A small network was trained on invented records. Each row is its activation on one of them, seen along a few directions.
Here are examples, each followed by its value of one field, Tig.
The largest differences between rows may come from other fields.
(in the rows, 500 means zero)
Strong random noise was added to every row along 8 fixed directions; ignore it. To show where, here is one row again and again, with new noise each time:
[414 667 716 737 515 539 553 673 107 470 670 415 453 545 412 587 345 507
 377 688 654 757 346 501 598 388]
[550 737 669 535 538 273 583 457 406 457 561 506 469 406 603 671 583 697
 339 677 471 845 236 292 491 349]
[433 260 575 654 470 775 325 325 607 502 253 398 510 734 510 455 305 466
 487 333 363 437 736 665 591 596]
[502 486 396 626 580 385 564 617 327 459 514 486 500 565 573 543 472 469
 552 531 822 392 626 642 512 442]
[369 561 563 716 420 919 536 570 387 647 633 331 417 527 326 424 283 435
 607 574 665 407 504 682 520 576]
[585 422 687 342 687 395 540 630 451 573 577 520 527 435 626 625 538 514
 434 673 456 701 439 281 525 261]
[414 419 452 711 513 587 501 721 230 520 524 378 499 584 437 465 302 419
 577 552 800 389 656 759 491 482]
[525 379 487 463 606 537 502 465 626 556 430 452 508 493 619 584 457 527
 536 472 510 408 669 575 548 468]
[616 388 513 422 823 407 639 663 338 502 680 666 491 651 723 607 641 272
 564 590 912 381 631 357 685 265]
[482 603 478 623 516 727 598 297 613 514 562 514 424 628 497 521 501 448
 556 402 617 319 572 551 685 596]

[458 696 460 556 479 591 580 324 460 419 616 492 395 612 477 546 510 458
 512 450 682 468 484 613 620 711] : h2
[377 522 589 790 412 775 330 430 381 510 386 508 357 681 733 467 466 455
 588 592 843 519 428 515 435 477] : h8
[483 410 474 370 460 728 529 530 538 642 629 367 481 547 292 479 385 465
 496 454 319 477 563 633 443 660] : h6
[532 506 489 440 503 477 572 503 605 540 530 440 532 334 429 617 427 654
 415 453 258 507 533 584 565 541] : h6
[585 145 358 469 613  84 344 618 407 344 164 673 612 672 845 504 605 466
 522 437 671 447 725 462 380 281] : h8
[452 601 454 588 587 424 607 687 346 502 574 367 466 345 547 628 400 589
 503 621 693 509 549 707 491 438] : h1
[410 798 680 731 616 348 492 519 173 358 531 345 390 445 717 877 363 730
 278 645 712 867 440 677 665 466] : h1
[412 615 681 588 486 458 453 635 254 450 539 569 471 523 499 509 450 469
 429 626 585 625 376 370 555 348] : h4
[615 324 368 127 615 355 669 798 454 683 662 426 625 299 395 465 542 485
 594 640 426 471 547 445 306 390] : h4
[374 612 570 722 288 853 495 452 466 613 563 413 442 587 274 337 416 516
 576 547 483 548 307 523 408 610] : h5
[512 362 495 333 553 556 512 529 798 643 499 586 538 404 517 405 602 439
 619 493 334 375 521 305 488 352] : h5
[561 222 416 397 545 524 509 582 552 528 460 643 604 746 383 335 599 272
 593 372 432 332 636 358 518 457] : h5
[512 369 558 351 700 415 411 526 630 452 439 511 505 450 711 677 459 508
 498 458 483 421 735 602 669 449] : h7
[611 456 444 218 549 315 595 575 585 489 596 617 548 471 404 387 649 397
 567 488 402 460 483 315 467 486] : h2
[429 465 491 790 424 561 406 555 384 462 426 481 496 550 477 430 388 490
 477 475 588 458 548 609 514 445] : h3
[557 350 369 639 588 516 555 397 596 463 382 519 544 587 503 606 469 531
 400 321 329 385 735 621 659 530] : h6
[405 450 607 498 532 623 342 601 550 521 440 456 475 502 600 499 399 417
 565 524 594 371 639 569 620 474] : h1
[510 562 562 505 594 426 581 385 434 307 519 576 486 655 571 683 527 467
 341 395 496 611 535 464 825 507] : h8
[438 444 658 549 511 440 361 446 481 395 353 433 562 532 485 668 321 588
 284 400 142 667 595 585 685 526] : h7
[474 527 487 507 442 429 528 705 174 427 656 547 520 650 340 324 492 283
 567 576 798 488 423 487 433 510] : h2
[539 527 552 484 501 430 511 615 355 550 554 524 510 492 546 477 563 462
 515 653 620 595 391 361 415 361] : h4
[515 719 686 562 479 658 513 369 535 598 568 528 357 364 675 584 556 624
 494 698 530 689 188 271 419 398] : h7
[473 565 544 640 350 720 507 621 341 646 604 400 437 424 424 374 444 517
 582 696 696 583 291 522 253 501] : h3
[495 518 599 510 582 300 507 621 426 523 449 363 509 215 612 740 437 751
 287 714 340 878 394 492 389 337] : h3

Here are new rows. What is Tig for each?
[483 308 676 518 508 653 375 622 346 514 527 594 532 715 445 380 468 264
 451 555 496 590 499 343 560 395] : h3
[432 712 606 500 495 566 515 443 563 480 580 576 434 390 491 589 475 535
 475 529 459 477 413 420 635 473] : h7
[452 529 384 585 394 543 456 474 553 538 381 501 459 470 547 410 472 542
 624 492 631 313 545 593 376 517] : h4
[454 518 387 617 533 580 508 299 715 432 388 540 475 481 610 652 421 579
 464 286 460 244 735 679 718 592] : h3
[417 629 431 817 290 582 475 280 635 468 319 397 473 480 471 513 426 737
 481 417 393 501 443 663 439 586] : h5
[582 436 407 471 520 608 564 250 802 560 430 579 490 597 584 485 663 534
 592 378 433 360 521 396 507 541] : h5
[437 682 477 629 518 460 551 365 595 359 478 549 486 553 495 568 496 535
 452 359 499 345 592 595 755 544] : h1
[557 362 499 308 533 288 396 697 571 544 431 577 630 382 531 405 580 444
 563 562 392 464 514 321 363 318] : h7
